Each row below holds a small network's activations on one input, seen along a few directions.
In each table, some parts of the input vary, and every possible input appears once, in random order.
Descriptions start from the smaller parts, as in this example, which fits no table here: one of 4 places along a line, together with either a single point or one of 11 places around a ring or (one of 2 separate values, together with one of 8 places around a ring).
Shared parts are said once, and a part with two or three values counts as separate values.
(in the rows, 128 means zero)

Other details of the inputs vary at random and push rows far along three fixed directions, the same in every table; ignore that.
These rows show it; all are for the same input, with only those details redrawn:
[124 161 117 151 132 117 151 125 102 140 100]
[122 141 135 165 133 117 140 119 120 160 111]
[134 121 103  64 137 144 140 155 142  79 179]
[126 138 122 160 139 125 145 121 108 147 112]
[120 167 138  61 106 109 129 157 175 110 159]
[121 226  97  95 110 103 164 144  94  99  82]
[120 143 147 104 118 113 125 142 168 139 152]
[134  92 113 159 157 148 143 122 109 135 143]

Table:
R1: [128  88 132 132 127 144 116 126 135 121 137]
R2: [143 120 168  80 111 137 114 110 140 100 157]
R3: [129  62 119 134 146 168 131 134 121  98 158]
R4: [116 131 146  85 105 125 112 148 164 104 146]
R5: [127 197  91 118 126 117 164 136  84 103  89]
R6: [135 113 112 120 147 138 133 132 123 117 151]
R7: [138 199  67  97 129 121 165 135  68  83  84]
R8: [113 112 166 150 113 121 108 125 156 154 126]
R9: [120 133 153 101 100 114  98 135 166 129 131]
R10: [111 120 160 145 110 125 120 131 150 144 122]
R11: [121 134 149 162 112 114 108 113 127 158  90]
R12: [142 127  90 161 153 137 149 112  77 132 104]
R13: [132 131 111 171 151 129 143 114  90 147 106]
R14: [110 161 149 144 103 109 124 127 127 140  89]
R15: [128 163 147 129 114  94 110 123 153 166 115]
R16: [109 138 164 165 108 110 115 120 139 161  97]
R17: [132  75 134 177 139 145 108 107 115 150 119]
R18: [132  61 132 150 139 155 115 119 132 129 145]
R19: [116 136 151 164 108 113 119 115 130 159  88]
R20: [123 140 143 162 132 110 127 118 130 169 115]
R21: [149  70 113 143 161 150 115 117 125 138 162]
R22: [136 178  61 101 141 139 176 141  60  69 102]
R23: [114 161 165 144  93  95 100 120 152 165  89]
R24: [131 127 135 105 125 118 119 134 161 139 152]
R25: [128  86 112  89 134 164 132 150 133  71 167]
R26: [148 118  95  59 140 141 122 147 138  80 175]
R27: [123 168 137  60 109 105 120 154 174 110 158]
R28: [131  98 112 143 134 148 128 122 106 112 118]
R29: [121 115 137  91 116 136 114 146 154  98 153]
R30: [126 157  98 128 119 133 145 126  82  97  80]
R31: [140  74 113 148 164 153 130 122 118 131 162]
R32: [121 133 154 102 101 115  97 135 167 130 131]
R33: [118  91 146 137 125 143 122 134 145 125 144]
R34: [142 106 121 142 147 131 117 118 126 147 138]
R35: [146 157 173 131 123 109 126  88 122 160 119]
R36: [151  81  98 134 163 152 124 120 108 121 154]
R37: [117 150 157 125 116 106 124 134 167 158 137]
R38: [127 113 100 157 141 156 151 125  75  98 103]
R39: [140  90 120 181 156 138 130 106 111 163 127]
R40: [121 137 148 154 127 113 131 124 142 164 124]
R41: [121 146 142 101 118 115 129 143 162 133 150]
R42: [140 111 108 116 144 137 132 129 126 120 148]
Q: Describe the family of inputs behind these rows.
A: one of 2 separate values, together with either a single point or (one of 4 places along a line, together with one of 5 separate values)
Q: The inputs of R30 and R42 match in every part but the choice among 2 separate values. If R8 is changed in the same way as R30 into R42, which row does it become?
A: R31
Q: Which other rows does R25 become when the choice among 2 separate values takes its other values? List them by row number.
A: R37
Q: Which other rows does R10 become when the choice among 5 separate values takes its other values? List them by row number.
A: R3, R25, R33, R38
Q: Which other rows does R10 become when the choice among 2 separate values takes its other values? List them by row number.
A: R41

Table:
R43: [127 161  84 136 143 127 165 133  93 115  96]
R44: [123  45 145 107 149 149 114 145 192 141 215]
R45: [132  84 151 208 127 146 107  88  97 169  73]
R46: [126 106 123 213 162 128 151 107 108 176 104]
R47: [152 110 128 105 150 133 122 117 153 141 178]
R48: [138 120  57  46 149 159 153 173 115  48 175]
R49: [118  99 133 221 135 141 136 107  99 163  95]
R50: [102 172 169 129 102  74 118 145 186 178 123]
R51: [103 164 180 124  90  98 109 150 186 162 105]
R52: [136  16 153 167 145 172 104  98 120 130 160]
R53: [119 167  95 114 118 135 157 148  79  79  94]
R54: [130 103  83  76 142 165 134 164 116  43 161]
R55: [147 127 120 177 167 119 139  99  89 166 119]
R56: [109 170 167  86  73  99  95 122 167 112 106]
R57: [118 154  99 141 117 137 146 143  81 102  95]
R58: [134 197 156  92 105  77 114 132 174 166 136]
R59: [149 187  86  97 148 123 162 122  71 106 114]
R60: [129 143 108 128 110 137 126 115  77  96  76]
R61: [112 172 176  92  68 102  97 126 172 126 107]
R62: [158  62 147 100 160 141 111 126 185 141 230]
Q: The inputs of R43 and R45 match in every part but one. If R44 is changed in the same way as R43 into R45, which row does it become?
A: R52
Q: Describe the family of inputs behind these rows.
A: one of 4 places along a line, together with one of 5 separate values
Q: Which other rows does R62 become when the choice among 5 separate values takes its other values? List them by row number.
A: R47, R55, R58, R59
Q: Which other rows does R54 become when the place on the line of 4 takes its other values? List them by row number.
A: R50, R55, R56
